These are the activations of a small neural network, seen along a few directions. Each row is one input.
In each table, some parts of the input vary, and every possible input appears once, in random order.
A made-up example of a description, with smaller parts first: one of 2 separate values, together with either a single point or one of 9 places around a ring or (one of 6 places along a line, together with one of 8 places around a ring).
Shared parts are said once, and a part with two or three values counts as separate values.
In the rows, zero is written as 128.

Other details of the inputs vary at random and push rows far along two fixed directions, the same in every table; ignore that.

Rows:
x1: [147 141 139  45 107  95 147 125 133 119 139  90]
x2: [121  99 162 176 140 142 164  94 157 119 112 101]
x3: [143 135 133  99 111 115 112 118 152 112 133 127]
x4: [137 128  90 109 143 117 104 162 116 170 156 156]
x5: [128 123 145 187 126 159 148 109 151 101  92 139]
x6: [131 142 114  37 122  93 115 144 108 157 143 109]
x7: [118 118  92 163 147 127  99 157  82 158 160 165]
x8: [143 131 122 143 125 120 133 136 112 127 132 120]
x9: [ 98 127 100 174 178 111  97 173 120 188 138 144]
x10: [113 123 143 200 131 168 145 103 121  92 107 137]
x11: [101 118 145  79 132  94 137 117 140 145 144  97]
x12: [141 137 140 167 119 138 130 119 150  90 109 117]
x13: [132 109 130  97 120 126 140 120 122 135 129 130]
x14: [139 116 148 193 118 162 133  98 138  91 116 135]
x15: [123 151 152  57 104 106 128 122 137 124 119 105]
x16: [127 121 127  82 122 118 141 118 114 125 137 114]
x17: [118 124 162 168 135 126 170 107 152 119 103  78]
x18: [125 136 119 133 138 136 107 128 133 135 121 150]
x19: [109 154 108 115 143 121  85 154 100 163 136 152]
x20: [ 97 137 122  81 126 112  95 144 107 154 147 156]
x21: [127 151 139 106 117 121 120 128 129 120 132 119]
x22: [141 119 133  42 111 111 138 107 131 126 137 106]
x23: [110 113 116 178 140 146 140 139  96 139 126 154]
x24: [135 115 137 154 120 144 165 112 123  97 128 115]
x25: [119 141 114 178 148 148 108 143 124 131 111 149]
x26: [122 153 109  78 132 107  83 163 129 154 150 143]
x27: [134 118  99 177 149 150 129 140 116 146 121 151]
x28: [131 136  88 137 151 121 103 176 107 164 148 151]
x29: [128 118  96 154 150 141 102 156  95 168 158 171]
x30: [142 122  94 136 138 120 103 154 116 160 151 154]
x31: [114 133 133 132 121 138 120 123 121 115 141 138]
x32: [130 119 169 121 103 144 157  87 153  87 103 116]
x33: [139 141 154 163 109 138 143 106 139  85 110 109]
x34: [143 124 130 166 131 149 164 118 139 101  98 104]
x35: [136 120 154 170 117 162 144  98 145  87 118 128]
x36: [118 128 127 140 120 130 106 124 115 117 144 141]
x37: [164 128 150  72  92 105 168 101 166  79 114  64]
x38: [129 135 119 177 142 148 112 139 133 129 129 161]
x39: [125 121  99 126 141 123 116 154 115 167 133 158]
x40: [128 123 134 203 137 153 163 129 111 118  98 127]
x41: [149 114 129  90 111 116 131 114 128 123 145 116]
x42: [119 151 124  24 114  90  94 150 139 152 136 124]
x43: [122 125 133 121 127 141 113 112 128 123 128 141]
x44: [128 127 113 144 136 131 135 151 122 143 114 132]
x45: [136 115 172  67 114  96 174  86 194 107 113  61]
Description of these inputs: one of 5 places around a ring, together with either a single point or (one of 2 separate values, together with one of 4 places along a line).
Changing only the place on the ring of 5 turns x32 into x5. The same change can be made to x13. Which row results?
> x39
Changing only the place on the ring of 5 turns x7 into x37. The same change can be made to x10. Which row results?
> x25
Change only the place on the line of 4 in x24. List by row number the other rows that result.
> x7, x16, x23

Rows:
x46: [132 130 129 132 133 122 124 130 145 130 127 119]
x47: [140 128 146 121 122 127 147 113 160 110 111 104]
x48: [157 126 149 127  91 152 152  90 136  66 114 118]
x49: [122 131 119 195 147 147 129 143 126 135 108 142]
x50: [130 118  97 134 144 122 109 152 106 160 153 151]
x51: [112 132 134 108 131 119 126 129 120 139 130 121]
x52: [140 131 129  77 113 112 145 125 123 121 133 103]
x53: [109 119 128 191 148 150 133 131 116 137 113 147]
x54: [107 121 113 133 150 121 100 143 115 165 148 150]
x55: [114 120 139 191 141 145 139 121 123 123 119 132]
x56: [118 145 109 131 145 118 103 159 114 157 133 139]
x57: [141 115 130 165 125 147 165 117 126 106 109 119]
x58: [127 138 128 121 130 113 121 138 136 134 129 118]
x59: [146 118 128  66 113 111 143 120 137 127 137 109]
x60: [136 155 133  38  99 104  94 126 144 115 141 129]
x61: [106 125 109 110 149 116  94 149 113 179 151 158]
x62: [121 134 143 116 110 142 113 111 131 104 130 143]
x63: [146 118 143 148 113 136 170 107 134  95 117 100]
Describe the family of inputs behind these rows.
> one of 3 separate values, together with either a single point or one of 5 places around a ring
Changing only the choice among 3 separate values turns x59 into x61. The same change can be made to x63. Which row results?
> x55
List by row number the other rows that have the choice among 3 separate values in common with x56.
> x46, x47, x49, x58, x60

Rows:
x64: [129 102 111 217 146 164 163 132  80 128 121 147]
x65: [128 150  96 118 137 113  97 173  96 161 149 147]
x66: [133 140  88 100 134 106  66 172 105 170 171 169]
x67: [108 125 144 127 136 130 123 119 135 140 123 125]
x68: [132 112 119 223 152 150 133 134 131 136 129 145]
x69: [114 111 139  84 113 125 139 104 102 125 147 129]
x70: [127 148  97 114 139 123  95 166  98 164 137 155]
x71: [130 124 139 106 126 115 158 125 146 124 109  99]
x72: [114 128 153 106 128 120 138 107 148 119 125  99]
x73: [142 122 137  63 118 105 130 112 158 135 135 108]
x74: [101 128 123 153 152 123 103 148 115 163 145 145]
x75: [124 143 150 103 108 126 129 105 138  95 121 113]
x76: [138 118 149 186 128 133 184 113 145  97  96  84]
x77: [123 133 152 211 122 162 144 108 127  84 107 132]
x78: [148 129 126 122 115 133 117 122 138 114 125 136]
x79: [124 144 101 143 141 138 108 163 105 149 129 160]
x80: [130 127 132 131 132 114 157 125 139 123 111  91]
x81: [146 132 129  59 103 114 117 121 151 112 135 126]
x82: [110 128 152  63 119 110 130 113 152 131 128 110]
x83: [144 145 130 101 115 124 142 126 131 104 118 100]
x84: [135 118 132  95 127 118 131 121 156 134 133 124]
x85: [132 103  92 109 135 127 105 144  88 166 171 166]
x86: [100 138 113 173 141 150  90 148 103 143 128 181]
x87: [130 118 134 199 145 144 162 125 132 123  94 115]
x88: [141 119 137 107 125 119 141 109 159 118 131 102]
x89: [148 134 121  95 115 120 112 126 139 112 138 125]
x90: [125 135 159 149 107 150 142  94 139  85 100 121]
Describe the family of inputs behind these rows.
> one of 3 separate values, together with either a single point or (one of 2 separate values, together with one of 4 places along a line)
Changing only the choice among 3 separate values turns x86 into x79. The same change can be made to x75. Which row results?
> x83
Change only the choice among 2 separate values in x82. List by row number the other rows that result.
> x86
